Each row below holds a small network's activations on one input, seen along a few directions.
In each table, some parts of the input vary, and every possible input appears once, in random order.
A made-up example of a description, with smaller parts first: ring(5) and (point or ring(9) or (values(2) and line(6))).
Shared parts are said once, and a part with two or three values counts as separate values.
In the rows, zero is written as 128.

Table:
x1: [143 115 127  67 138 123  92 180 101 134 160 128  86 132 100 137]
x2: [123 163 122 158 181 154 158 193  92 114  94 143 125 186 184 116]
x3: [ 93 133 150 198 179 131 149 150 133 133 144 173 120 158 167 130]
x4: [122 132 115 175 101 104 147  31 158 134 126 138 164  84 119 121]
x5: [143 110 131  91 148 109 130 201 112 129 162 154 103 153 135 133]
x6: [127  81 132 142 160  66 116 157 176 165 200 172 102 130 128 151]
x7: [174 112 129  55  96 137  93 155 124 115 127 106  77  96  96 155]
x8: [155  75 119 110 110  95  77 107 190 147 171 123  77  73  90 173]
x9: [131  53 116 110  91  99  87  62 175 148 127 108 123  71  81 143]
x10: [108 102 141 196 176  74 125 147 164 152 186 164  97 158 135 152]
x11: [153  94 129  52  76 140  99 106 109 117  81  92 124 100  88 127]
x12: [122 146 131 139 103 134 152  44 131 112 110 127 168  97 128  99]
x13: [ 96 122 138 227 175 101 144 132 159 154 159 186 120 151 159 154]
x14: [116 119 132 103  74 146 128  51 140 140 110  98 150  82 104 122]
x15: [124 129 138 148 164 113 138 191 100 116 148 142  98 180 144 132]
x16: [156 122 114  70 161 124 135 219 109 126 140 138 106 171 143 115]
x17: [120 187 122 175 136 166 162 165  92 110  95 121 171 179 185  99]
x18: [105 175 137 194 120 150 159 148  96 114 118 140 166 164 174 117]
x19: [119 202 116 140 135 169 164 124  97  95  66 102 190 146 154 107]
x20: [152 155 107  66  77 175 143 100  94 127  59  67 153 107 109 109]
x21: [125  83 126 120 151  80  74 135 165 168 199 145  85 109  97 154]
x22: [132  67 135  71  94 131  92  74 147 127 111  98 127  87  90 125]
x23: [136 145 127  84  57 154 134  82 102 130  79  90 148  95 103 126]
x24: [ 87 156 127 213 127 112 147  64 168 133 130 147 180 111 130 138]
x25: [156 128 109  47 152 140  98 197  97 131 138 113  87 149 107 121]
x26: [ 85 169 142 179 130 142 153  78 143 111 115 134 183 121 140 118]
x27: [126  91 144 110 163  98 121 173 151 144 186 162 102 141 134 131]
x28: [104 190 132 159 118 152 159 107 104  98  88 122 184 132 144 124]
x29: [110 150 137 178 167 140 156 176  95 118 118 161 122 170 173 135]
x30: [159 180 105 103 106 160 164  93  84  99  60  96 173 122 138  83]
x31: [136 141 122 128 177 127 141 209  97 112 126 125 101 196 153 113]
x32: [189 123 110  35 113 156 101 173 118 111 105  87  80 110 102 138]
x33: [169 103 109  34  96 163 109 124 102 113  60  70 129 113  94 110]
x34: [156  87 136  73 114 128  83 121 162 126 156 113  78  86  98 155]
x35: [126  94 138  86 155 113  81 149 138 148 186 136  85 121 102 137]
x36: [142 169 123 121  88 142 156  75  91 102  81 117 166 110 130 103]
x37: [ 88 157 150 213 133 142 153 120 136 128 144 154 165 154 168 112]
x38: [108 112 152 167 179 105 130 164 138 131 172 154  97 167 141 130]
x39: [ 90 145 136 244 129 111 148 103 162 150 159 167 163 145 158 134]
x40: [114 105 115 141  71 114 123  40 167 161 125 109 145  65  94 139]
Q: What is each input in this table made of?
A: line(4) and ring(10)
Q: Changing only the line(4) part turns x38 into x10. The same change can be made to x3. Which row results?
A: x13
Q: Which other rows does x25 become when the ring(10) part takes its other values? List them by row number.
A: x2, x16, x17, x19, x20, x30, x31, x32, x33
Q: Start at x4 and move only the line(4) part, one step at a time. The first step leads to x12. Which rows follow, in order?
A: x36, x30
Q: Which other rows does x26 become when the line(4) part takes its other values? List them by row number.
A: x19, x24, x28

Table:
x41: [166  74 124  64  82 129  82  97 157 133 115  82  82  66  75 160]
x42: [121 130 142 134 141 141 148 152 103 111 107 133 139 164 154 111]
x43: [134 164 121 160 132 151 148 167 115 120 101 122 136 158 160 134]
x44: [120 143 124 180 131 123 141  96 135 122 114 135 134 123 134 137]
x45: [114 121 133 139 154 118 135 156 117 145 146 148 118 156 137 124]
x46: [127 147 136 149 156 116 143 165 127 129 167 165 114 146 149 134]
x47: [108 119 133 149 147 113 127 145 123 147 156 142 125 153 135 120]
x48: [114 139 138 165 146 100 133 147 141 134 175 165 133 138 142 141]
x49: [108 157 132 167 131 128 138 110 125 118 124 134 148 128 131 136]
x50: [127 126 131 178 147  95 137 133 152 138 164 168 118 132 146 141]
x51: [144 114 115  50  77 125 120  73 134 131 111  98 153  80  83 109]
x52: [180  91 112  33  92 147  78 146 115 117  96  86  82  91  82 148]
x53: [115 164 128 179 122 150 136 138 128 129 124 126 140 138 152 136]
x54: [119 166 133 152 138 141 143 128 109 116 115 133 132 136 138 130]
x55: [122 143 119 197 121 135 142 116 148 132 113 135 136 128 151 147]
x56: [164  95 119  38  86 147  80 125 126 131 115  86  79  79  84 155]
x57: [113 164 132 161 132 137 136 118 115 117 124 127 138 134 135 126]
x58: [120 145 137 159 148 111 133 155 132 132 176 159 121 144 147 130]
x59: [102 112 134 155 145 102 128 138 133 149 154 148 135 147 131 130]
x60: [162  93 127  45  81 144  72 113 135 129 125  82  86  83  73 151]
x61: [153  89 127  48  78 133  76 110 150 132 123  87  92  74  71 157]
x62: [171 117 104  33  90 136 121 106 102 118  85  91 144 100  98  99]
x63: [109 111 141 171 129 124 142 101 139 125 121 145 139 133 145 123]
x64: [121 166 129 169 128 155 144 149 122 128 115 131 135 140 154 140]
x65: [132 163 124 143 142 137 146 147 101 107  99 122 134 154 145 124]
x66: [153 118 116  48  81 136 115  78 120 128 112  92 146  89  86 102]
x67: [113 130 131 135 161 126 125 133 137 129 149 136 133 141 135 113]
x68: [ 96 125 149 158 128 130 139 116 127 122 131 143 153 138 141 122]
x69: [126 117 123 132 158 115 141 176 110 134 132 137 119 173 141 117]
x70: [107 124 131 140 160 115 127 126 147 131 148 142 144 134 131 123]
x71: [102 131 149 152 130 140 136 123 118 121 131 137 143 143 145 112]
x72: [120 110 124 154 161 110 130 111 159 135 137 144 130 129 135 124]
x73: [140 143 125 142 159 113 150 186 119 117 153 153 112 163 155 126]
x74: [132 128 122 118 173 127 136 164 123 116 124 131 128 159 144 110]
x75: [110 157 128 184 120 141 139 130 138 129 124 133 149 133 148 146]
x76: [108 133 150 142 136 144 145 133 112 120 122 143 137 146 148 117]
x77: [119 132 131 125 169 130 132 143 131 127 140 142 127 143 138 117]
x78: [156 121 110  40  84 137 123  88 111 130 103  95 140  86  97 106]
x79: [116  98 126 169 146  96 132 123 146 152 143 150 121 142 135 129]
x80: [158  99 111  65  80 120 124  59 139 132 104  94 143  74  89 112]
Q: What is each input in this table made of?
A: line(5) and (values(2) or line(6))
Q: Changing only the line(5) part turns x59 into x69. The same change can be made to x68. Which row results?
A: x42
Q: Changing only the line(5) part turns x49 into x44. The same change can be made to x75. Which row results?
A: x55
Q: Which other rows does x76 become when the line(6) part takes its other values? List them by row number.
A: x45, x46, x54, x64, x77

Table:
x81: [138 142 122 101 100 144 133 121 108 122 106 110 143 121 123 117]
x82: [132 113 120 131 135 106 131 114 145 136 138 136 132 123 125 123]
x83: [ 85 177 142 238 190 125 177 173 115 122 145 179 154 198 196 117]
x84: [140 126 129  91 135 123 114 153 123 127 151 130 109 126 116 131]
x85: [141 104 132 112 133 129 106 166 130 131 137 126  87 133 123 149]
x86: [123 104 133 151 134 115 109 141 149 142 149 137 100 127 124 155]
x87: [123 125 131 128 136 112 117 128 144 139 165 141 119 119 120 135]
x88: [149 114 116  94 135 118 128 138 122 128 124 124 119 130 121 118]
x89: [128 146 125 149 106 143 130  95 134 119 103 115 140 107 126 138]
x90: [123 140 129 137 101 131 139  95 127 128 119 125 150 112 126 124]
x91: [112 111 135 128 126 124 128  97 135 131 125 129 144 121 122 116]
x92: [143 149 118 112 107 157 127 121 117 114  90  99 132 115 123 132]
x93: [128 113 130  92 126 136 124 121 115 124 112 113 134 130 118 109]
Q: What is each input in this table made of?
A: point or (values(2) and line(6))
Q: Which other rows does x91 become when the line(6) part takes its other values? List them by row number.
A: x82, x86, x87, x89, x90

Table:
x94: [121 157 128 158 140 125 147 139 121 126 136 145 141 145 148 123]
x95: [122 155 127 156 142 127 152 138 119 124 129 141 143 147 149 120]
x96: [109 133 135 164 137 133 141 125 125 125 118 134 139 145 145 124]
x97: [113 151 133 162 137 131 138 135 128 125 138 140 138 140 144 131]
x98: [118 157 131 161 138 128 142 140 124 125 139 143 140 141 145 129]
x99: [129  86 136 131 160  98 101 169 157 148 181 153  80 137 123 152]
x100: [140 105 114  83  89 122 115  61 145 135 110 100 146  80  90 117]
x101: [161 114 117  77  87 150  98 135 123 127 100  88  98 101 100 151]
x102: [150 114 121  94  73 137 103  76 145 126 109  96 118  68  91 149]
x103: [147 103 124  35  95 131 114 101 112 127 117 100 137 100  92 101]
x104: [120 145 125 155 143 128 152 135 119 125 121 140 146 148 151 117]
x105: [108 139 137 163 137 136 136 127 126 127 127 137 138 141 142 128]
x106: [168 110 117  36 108 144  98 137 115 118 106  91 100 104  94 129]
x107: [113 134 133 160 140 132 146 126 123 122 111 136 144 148 146 120]
x108: [120 138 128 158 143 130 149 130 121 123 115 137 145 149 150 115]
x109: [129  89 134 122 168  89 108 171 145 147 186 158  87 145 124 140]
x110: [111 146 136 162 138 133 135 131 129 127 133 137 136 138 143 132]
Q: What is each input in this table made of?
A: values(2) or ring(5) or ring(10)
Q: List by row number the other inputs of the same sort as x107.
A: x94, x95, x96, x97, x98, x104, x105, x108, x110
